These are the activations of a small network on made-up records, seen along a few directions, one row for each record.
Each row is followed by the record's values for the fields DADI, RESUS, TATU, FOGEK, SUFE, GEKE, LAV.
Other fields move the rows too, some of them a lot.
(in the rows, 500 means zero)
Random noise pushes rows far along 5 fixed directions. That doesn't count. These rows show it; they differ only by the noise:
[548, 372, 435, 500, 518, 547, 400, 630, 382, 720, 442, 482, 335, 594, 418, 409, 589, 441, 557, 422, 554, 791, 444, 610]
[662, 585, 393, 550, 458, 593, 514, 475, 686, 322, 583, 411, 597, 227, 499, 675, 480, 479, 688, 438, 717, 278, 626, 463]
[609, 465, 448, 577, 319, 575, 379, 639, 730, 436, 524, 477, 400, 394, 463, 612, 691, 414, 801, 452, 733, 392, 612, 687]
[507, 590, 421, 501, 380, 571, 564, 492, 671, 405, 537, 497, 589, 412, 531, 661, 540, 561, 491, 432, 525, 345, 683, 455]
[520, 470, 324, 475, 507, 421, 449, 366, 512, 413, 471, 418, 577, 524, 604, 453, 468, 626, 548, 570, 564, 459, 552, 559]
[539, 567, 436, 515, 377, 627, 495, 614, 591, 571, 529, 540, 479, 438, 452, 641, 632, 449, 568, 398, 549, 533, 667, 504]
[621, 461, 236, 478, 622, 398, 353, 322, 371, 472, 474, 374, 579, 478, 598, 377, 433, 566, 691, 636, 664, 589, 502, 579]

[356, 526, 514, 401, 316, 489, 534, 558, 677, 436, 511, 587, 621, 487, 558, 717, 618, 544, 349, 488, 350, 326, 696, 405] => DADI=kud RESUS=tisu TATU=bota FOGEK=noze SUFE=podo GEKE=beke LAV=monok
[795, 522, 417, 460, 800, 574, 488, 393, 328, 417, 571, 352, 697, 171, 532, 482, 321, 483, 537, 492, 684, 570, 456, 336] => DADI=kud RESUS=tisu TATU=kan FOGEK=riru SUFE=tibu GEKE=damu LAV=namu
[541, 323, 649, 584, 503, 447, 477, 645, 532, 553, 552, 415, 410, 502, 412, 471, 616, 516, 587, 493, 575, 581, 277, 627] => DADI=fusu RESUS=tisu TATU=kan FOGEK=riru SUFE=tibu GEKE=beke LAV=monok
[514, 392, 698, 508, 581, 491, 696, 553, 586, 403, 537, 400, 598, 416, 399, 496, 310, 623, 258, 376, 466, 418, 299, 356] => DADI=fusu RESUS=tisu TATU=bota FOGEK=noze SUFE=podo GEKE=feb LAV=namu
[509, 378, 610, 583, 358, 363, 471, 511, 690, 390, 625, 450, 560, 434, 488, 542, 606, 477, 673, 631, 531, 317, 510, 631] => DADI=fusu RESUS=tisu TATU=bota FOGEK=noze SUFE=podo GEKE=feb LAV=namu
[526, 674, 509, 491, 480, 511, 655, 269, 668, 357, 672, 540, 674, 344, 430, 747, 414, 448, 534, 472, 461, 232, 681, 363] => DADI=fusu RESUS=tisu TATU=bota FOGEK=riru SUFE=tibu GEKE=nep LAV=namu
[606, 723, 266, 447, 550, 388, 368, 322, 374, 561, 498, 506, 696, 362, 705, 544, 532, 464, 639, 747, 501, 632, 617, 502] => DADI=kud RESUS=mativ TATU=kan FOGEK=ruzik SUFE=tibu GEKE=feb LAV=namu
[480, 728, 256, 413, 496, 568, 405, 422, 382, 501, 480, 593, 710, 500, 695, 528, 508, 616, 435, 645, 497, 613, 730, 421] => DADI=kud RESUS=tisu TATU=bota FOGEK=noze SUFE=podo GEKE=damu LAV=namu
[430, 470, 543, 442, 508, 556, 567, 589, 553, 473, 412, 517, 437, 630, 482, 471, 466, 585, 216, 406, 392, 513, 388, 480] => DADI=kud RESUS=tisu TATU=bota FOGEK=riru SUFE=tibu GEKE=beke LAV=namu
[434, 510, 461, 518, 665, 318, 469, 301, 312, 584, 480, 469, 585, 666, 538, 288, 508, 658, 516, 650, 408, 651, 455, 521] => DADI=kud RESUS=tisu TATU=kan FOGEK=riru SUFE=tibu GEKE=feb LAV=monok
[419, 334, 576, 560, 454, 496, 429, 556, 599, 466, 471, 469, 399, 625, 532, 458, 551, 548, 551, 508, 602, 427, 379, 669] => DADI=kud RESUS=tisu TATU=bota FOGEK=noze SUFE=podo GEKE=damu LAV=monok
[536, 219, 668, 421, 547, 510, 524, 755, 491, 575, 401, 472, 328, 455, 437, 414, 447, 451, 316, 330, 557, 633, 167, 563] => DADI=fusu RESUS=mativ TATU=bota FOGEK=noze SUFE=podo GEKE=feb LAV=monok
[374, 531, 583, 439, 485, 373, 677, 223, 692, 372, 569, 524, 688, 548, 500, 556, 443, 667, 443, 542, 351, 226, 527, 375] => DADI=kud RESUS=tisu TATU=bota FOGEK=noze SUFE=podo GEKE=feb LAV=monok
[474, 327, 493, 469, 489, 392, 385, 549, 483, 519, 376, 503, 422, 693, 542, 400, 611, 493, 554, 689, 518, 603, 439, 699] => DADI=kud RESUS=tisu TATU=kan FOGEK=riru SUFE=tibu GEKE=beke LAV=namu
[577, 217, 626, 586, 620, 484, 459, 702, 391, 549, 535, 408, 247, 525, 388, 294, 443, 471, 499, 445, 544, 679, 250, 605] => DADI=fusu RESUS=mave TATU=bota FOGEK=noze SUFE=podo GEKE=nep LAV=namu
[456, 383, 790, 580, 497, 553, 694, 700, 697, 481, 577, 499, 465, 411, 348, 586, 454, 562, 291, 341, 388, 450, 431, 404] => DADI=kud RESUS=tisu TATU=bota FOGEK=noze SUFE=podo GEKE=beke LAV=namu
[466, 558, 606, 572, 381, 483, 572, 634, 624, 524, 572, 498, 442, 474, 370, 601, 644, 429, 563, 446, 506, 406, 544, 569] => DADI=fusu RESUS=mave TATU=kan FOGEK=ruzik SUFE=tibu GEKE=feb LAV=monok
[404, 560, 500, 405, 395, 572, 551, 550, 578, 541, 430, 678, 446, 602, 454, 663, 586, 473, 369, 352, 414, 424, 631, 472] => DADI=kud RESUS=tisu TATU=bota FOGEK=riru SUFE=tibu GEKE=nep LAV=namu
[575, 663, 443, 408, 502, 587, 603, 479, 534, 499, 631, 558, 801, 310, 551, 730, 471, 505, 382, 520, 485, 457, 719, 259] => DADI=fusu RESUS=tisu TATU=bota FOGEK=noze SUFE=podo GEKE=damu LAV=namu
[518, 657, 418, 564, 659, 441, 574, 257, 378, 392, 611, 401, 562, 342, 421, 489, 258, 458, 641, 496, 566, 389, 504, 426] => DADI=fusu RESUS=mave TATU=bota FOGEK=riru SUFE=tibu GEKE=nep LAV=monok
[313, 482, 487, 446, 474, 550, 572, 384, 571, 508, 339, 456, 342, 736, 471, 463, 385, 451, 284, 274, 346, 407, 401, 449] => DADI=kud RESUS=mave TATU=bota FOGEK=riru SUFE=tibu GEKE=feb LAV=monok
[506, 577, 477, 436, 559, 450, 556, 354, 484, 623, 659, 496, 670, 434, 431, 555, 492, 460, 605, 604, 444, 566, 597, 367] => DADI=fusu RESUS=mave TATU=bota FOGEK=noze SUFE=podo GEKE=feb LAV=namu
[533, 370, 597, 455, 565, 400, 515, 569, 393, 611, 501, 480, 495, 489, 419, 467, 616, 490, 607, 535, 486, 690, 397, 538] => DADI=fusu RESUS=tisu TATU=tirud FOGEK=riru SUFE=tibu GEKE=feb LAV=monok
[498, 365, 389, 428, 590, 402, 337, 494, 391, 384, 351, 454, 497, 695, 698, 332, 499, 660, 504, 661, 546, 597, 354, 623] => DADI=kud RESUS=tisu TATU=kan FOGEK=noze SUFE=tibu GEKE=beke LAV=monok
[520, 534, 473, 423, 560, 563, 615, 434, 449, 444, 477, 444, 649, 494, 553, 547, 316, 576, 320, 468, 482, 476, 521, 345] => DADI=fusu RESUS=tisu TATU=kan FOGEK=noze SUFE=tibu GEKE=damu LAV=namu
[531, 410, 512, 359, 677, 420, 550, 251, 351, 734, 514, 426, 499, 590, 334, 458, 388, 460, 471, 392, 417, 707, 345, 365] => DADI=fusu RESUS=tisu TATU=kan FOGEK=riru SUFE=tibu GEKE=feb LAV=monok
[535, 598, 526, 627, 651, 534, 635, 419, 357, 541, 517, 419, 600, 400, 481, 472, 307, 578, 416, 391, 341, 441, 469, 311] => DADI=kud RESUS=tisu TATU=kan FOGEK=riru SUFE=tibu GEKE=feb LAV=monok
[437, 385, 464, 324, 494, 524, 569, 375, 450, 561, 377, 503, 473, 695, 508, 501, 349, 617, 273, 410, 321, 519, 425, 396] => DADI=fusu RESUS=tisu TATU=kan FOGEK=noze SUFE=tibu GEKE=damu LAV=monok
[429, 565, 440, 496, 505, 478, 596, 391, 422, 515, 541, 579, 482, 583, 531, 449, 442, 581, 433, 489, 395, 507, 523, 439] => DADI=fusu RESUS=mave TATU=bota FOGEK=noze SUFE=podo GEKE=nep LAV=monok
[474, 456, 473, 408, 640, 409, 494, 472, 330, 386, 445, 370, 618, 542, 606, 407, 303, 687, 323, 589, 431, 509, 364, 434] => DADI=fusu RESUS=tisu TATU=kan FOGEK=noze SUFE=tibu GEKE=beke LAV=monok
[356, 557, 493, 392, 363, 408, 560, 424, 595, 350, 489, 511, 748, 548, 639, 617, 512, 649, 429, 619, 368, 320, 681, 458] => DADI=fusu RESUS=tisu TATU=kan FOGEK=noze SUFE=tibu GEKE=feb LAV=monok
[453, 642, 335, 367, 577, 590, 506, 589, 354, 604, 477, 602, 577, 508, 572, 559, 546, 478, 354, 535, 378, 666, 669, 373] => DADI=kud RESUS=mave TATU=bota FOGEK=riru SUFE=tibu GEKE=beke LAV=monok
[359, 399, 521, 546, 479, 368, 380, 436, 467, 531, 437, 561, 374, 689, 503, 390, 587, 497, 600, 543, 533, 516, 470, 676] => DADI=kud RESUS=tisu TATU=bota FOGEK=noze SUFE=podo GEKE=nep LAV=monok
[405, 646, 438, 584, 420, 578, 552, 430, 526, 406, 453, 582, 486, 533, 564, 439, 455, 618, 419, 458, 410, 337, 518, 492] => DADI=kud RESUS=mativ TATU=bota FOGEK=noze SUFE=podo GEKE=feb LAV=monok
[385, 417, 563, 494, 293, 488, 430, 657, 687, 587, 448, 618, 488, 668, 502, 526, 741, 520, 476, 549, 454, 543, 600, 646] => DADI=kud RESUS=tisu TATU=bota FOGEK=noze SUFE=podo GEKE=feb LAV=namu
[651, 400, 563, 428, 743, 640, 530, 552, 364, 571, 482, 427, 384, 427, 381, 374, 305, 454, 375, 314, 572, 653, 265, 379] => DADI=kud RESUS=tisu TATU=bota FOGEK=noze SUFE=podo GEKE=damu LAV=namu
[349, 595, 450, 458, 465, 592, 635, 628, 392, 626, 494, 592, 559, 539, 511, 511, 469, 582, 187, 438, 331, 611, 583, 383] => DADI=fusu RESUS=kat TATU=bota FOGEK=noze SUFE=podo GEKE=damu LAV=monok
[600, 620, 530, 498, 523, 648, 747, 555, 564, 558, 607, 483, 613, 249, 388, 731, 485, 404, 427, 279, 494, 444, 515, 201] => DADI=fusu RESUS=mave TATU=kan FOGEK=riru SUFE=tibu GEKE=feb LAV=monok
[495, 499, 569, 462, 441, 495, 492, 403, 588, 551, 564, 497, 550, 503, 418, 563, 482, 469, 562, 436, 482, 497, 515, 487] => DADI=fusu RESUS=tisu TATU=bota FOGEK=noze SUFE=podo GEKE=feb LAV=namu
[452, 400, 493, 604, 551, 402, 448, 486, 343, 526, 458, 472, 382, 659, 511, 264, 448, 517, 455, 563, 523, 609, 384, 610] => DADI=kud RESUS=mave TATU=bota FOGEK=noze SUFE=podo GEKE=nep LAV=namu

Which values does each new row have?
[569, 591, 325, 351, 649, 447, 508, 430, 329, 535, 553, 445, 782, 341, 637, 567, 474, 626, 364, 664, 483, 632, 564, 313] => DADI=fusu RESUS=tisu TATU=kan FOGEK=riru SUFE=tibu GEKE=beke LAV=monok
[519, 493, 404, 354, 532, 513, 470, 510, 608, 562, 445, 593, 600, 517, 586, 716, 544, 488, 469, 484, 430, 544, 586, 428] => DADI=kud RESUS=tisu TATU=bota FOGEK=riru SUFE=tibu GEKE=beke LAV=monok
[492, 422, 657, 593, 386, 615, 588, 728, 655, 375, 494, 492, 290, 498, 463, 542, 523, 490, 431, 395, 531, 362, 516, 523] => DADI=kud RESUS=mave TATU=kan FOGEK=noze SUFE=tibu GEKE=nep LAV=namu
[512, 409, 497, 619, 477, 336, 390, 491, 545, 445, 522, 485, 519, 546, 537, 419, 611, 484, 754, 650, 635, 468, 466, 656] => DADI=kud RESUS=tisu TATU=bota FOGEK=noze SUFE=podo GEKE=feb LAV=monok
[660, 511, 338, 514, 679, 532, 439, 402, 422, 495, 540, 417, 554, 387, 560, 470, 406, 409, 707, 550, 750, 474, 479, 439] => DADI=kud RESUS=mave TATU=bota FOGEK=noze SUFE=podo GEKE=damu LAV=monok
[517, 779, 421, 644, 539, 611, 617, 437, 367, 436, 533, 548, 617, 356, 484, 465, 353, 522, 390, 510, 319, 389, 607, 368] => DADI=kud RESUS=mativ TATU=bota FOGEK=riru SUFE=tibu GEKE=feb LAV=namu
[467, 413, 514, 503, 340, 354, 346, 558, 605, 500, 492, 509, 495, 619, 550, 411, 749, 611, 654, 646, 504, 586, 569, 764] => DADI=fusu RESUS=tisu TATU=kan FOGEK=riru SUFE=tibu GEKE=feb LAV=namu
[512, 540, 430, 570, 550, 348, 488, 253, 515, 162, 534, 420, 627, 455, 640, 384, 320, 645, 533, 606, 567, 268, 535, 513] => DADI=kud RESUS=tisu TATU=bota FOGEK=noze SUFE=podo GEKE=nep LAV=namu
[393, 422, 631, 407, 520, 569, 580, 565, 490, 687, 482, 514, 424, 673, 335, 506, 488, 451, 338, 340, 332, 693, 389, 473] => DADI=fusu RESUS=tisu TATU=bota FOGEK=riru SUFE=tibu GEKE=feb LAV=namu
[556, 586, 608, 442, 470, 710, 679, 630, 657, 450, 572, 542, 655, 293, 400, 699, 435, 490, 313, 259, 451, 435, 576, 276] => DADI=fusu RESUS=tisu TATU=bota FOGEK=noze SUFE=podo GEKE=feb LAV=namu
[366, 402, 684, 378, 319, 518, 522, 476, 857, 488, 491, 529, 429, 537, 404, 658, 626, 462, 540, 393, 523, 272, 497, 538] => DADI=kud RESUS=tisu TATU=bota FOGEK=noze SUFE=podo GEKE=feb LAV=monok
[497, 410, 528, 407, 662, 442, 607, 370, 420, 436, 520, 410, 625, 493, 497, 518, 326, 566, 369, 568, 347, 521, 407, 388] => DADI=fusu RESUS=tisu TATU=kan FOGEK=riru SUFE=tibu GEKE=beke LAV=namu
[559, 337, 321, 473, 479, 364, 276, 522, 468, 367, 415, 456, 433, 630, 726, 263, 584, 568, 719, 683, 673, 485, 379, 759] => DADI=fusu RESUS=mave TATU=bota FOGEK=noze SUFE=podo GEKE=feb LAV=monok
[345, 445, 575, 583, 467, 383, 586, 398, 448, 573, 448, 595, 422, 734, 488, 312, 487, 659, 355, 531, 269, 469, 434, 536] => DADI=kud RESUS=tisu TATU=bota FOGEK=noze SUFE=podo GEKE=feb LAV=monok
[461, 496, 566, 490, 414, 509, 587, 529, 695, 344, 590, 510, 659, 458, 558, 674, 517, 655, 417, 486, 436, 314, 534, 419] => DADI=fusu RESUS=tisu TATU=bota FOGEK=noze SUFE=podo GEKE=beke LAV=monok
[446, 751, 455, 571, 330, 551, 430, 494, 498, 513, 565, 633, 502, 519, 521, 569, 625, 448, 614, 563, 518, 493, 714, 528] => DADI=kud RESUS=tisu TATU=bota FOGEK=noze SUFE=podo GEKE=nep LAV=namu
[554, 418, 619, 573, 670, 514, 648, 431, 464, 426, 563, 404, 447, 382, 374, 390, 287, 443, 451, 369, 521, 445, 337, 376] => DADI=kud RESUS=mave TATU=bota FOGEK=noze SUFE=podo GEKE=feb LAV=namu
[310, 267, 536, 545, 448, 366, 452, 587, 579, 340, 345, 461, 303, 790, 722, 285, 482, 740, 280, 531, 466, 427, 296, 721] => DADI=kud RESUS=mave TATU=bota FOGEK=noze SUFE=podo GEKE=nep LAV=monok
[434, 336, 681, 524, 344, 456, 452, 643, 791, 383, 448, 474, 375, 643, 464, 466, 624, 522, 491, 452, 554, 330, 387, 660] => DADI=kud RESUS=tisu TATU=bota FOGEK=noze SUFE=podo GEKE=feb LAV=namu
[525, 674, 269, 554, 407, 319, 336, 177, 501, 403, 501, 529, 683, 512, 645, 465, 503, 534, 782, 738, 486, 272, 751, 531] => DADI=kud RESUS=tisu TATU=bota FOGEK=noze SUFE=podo GEKE=feb LAV=monok
